Here are a small network's activations along a few directions, averaged over the inputs that share one value of a field.
Values that are neighbours, or in one group, have similar rows; names and order tell nothing.
(in the rows, 500 means zero)
Random noise pushes rows far along 3 fixed directions. That doesn't count. These rows show it; they differ only by the noise:
[558 320 426 517 440 382 466 416 409 549 358 568 562 645 525 539 436]
[387 495 663 745 759 646 511 701 835 521 559 325 571 485 600 298 405]
[543 425 482 564 506 497 596 546 454 537 547 379 615 538 550 504 454]
[507 379 502 626 573 425 515 485 477 503 407 502 552 520 525 451 349]
[589 319 393 461 374 392 484 415 372 574 395 543 588 685 533 587 498]


Field BEBIB:
zemus: [475 607 429 403 252 467 206 398 596 519 475 663 570 836 575 627 674]
pote: [476 676 488 366 386 342 609 379 276 350 558 493 588 293 338 640 377]
kufe: [642 425 423 432 467 439 826 515  51 482 617 349 637 348 540 692 446]
gured: [554 571 543 505 564 567 449 491 687 536 510 593 374 484 452 270 641]
felog: [820 438 348 266 312 427 696 513 180 629 612 500 480 569 597 679 673]
keku: [411 340 482 333 310 391 205 408 526 608 221 622 481 773 584 601 497]
tofo: [370 644 589 534 521 500 574 479 469 421 657 363 581 258 399 542 403]
reb: [512 449 399 455 466 400 485 377 431 464 273 664 344 597 342 433 669]
nalak: [476 302 548 722 728 348 328 353 461 414 139 774 275 389 548 405 242]
sige: [476 509 340 568 400 664 633 617 407 483 766 273 598 468 626 553 546]
pase: [592 651 372 236 279 581 568 458 406 517 591 490 524 456 347 760 643]
des: [697 391 447 325 465 422 466 440 459 600 367 554 422 690 618 613 620]
bager: [386 673 553 525 756 650 443 562 792 495 594 578 386 211 427 314 466]
bag: [376 542 665 486 528 637 211 532 938 478 527 628 410 482 414 429 620]
gos: [548 640 463 336 508 526 710 493 407 457 763 394 462 274 402 482 600]
fuz: [359 554 651 619 500 589 512 630 572 508 595 341 558 545 467 437 399]
gada: [460 521 503 471 386 373 445 378 225 382 407 643 528 553 414 590 343]
pinav: [495 552 451 527 540 531 532 544 561 521 427 584 381 625 538 406 674]
fizin: [575 425 511 778 630 355 747 478  95 350 487 384 522 146 454 477 127]
BEBIB is arranged as a ring.
Q: Name the neighbours of reb, in listed order.
A: gured, pinav
Q: Name the neighbours of gada, in listed order.
A: zemus, fuz
Q: Name the neighbours of bager, in listed order.
A: pase, gos
Q: Name the neighbours of nalak, in listed order.
A: kufe, des
Q: How many steps from neighbour to neighbour lead from bag to keku, at the fewest?
A: 6
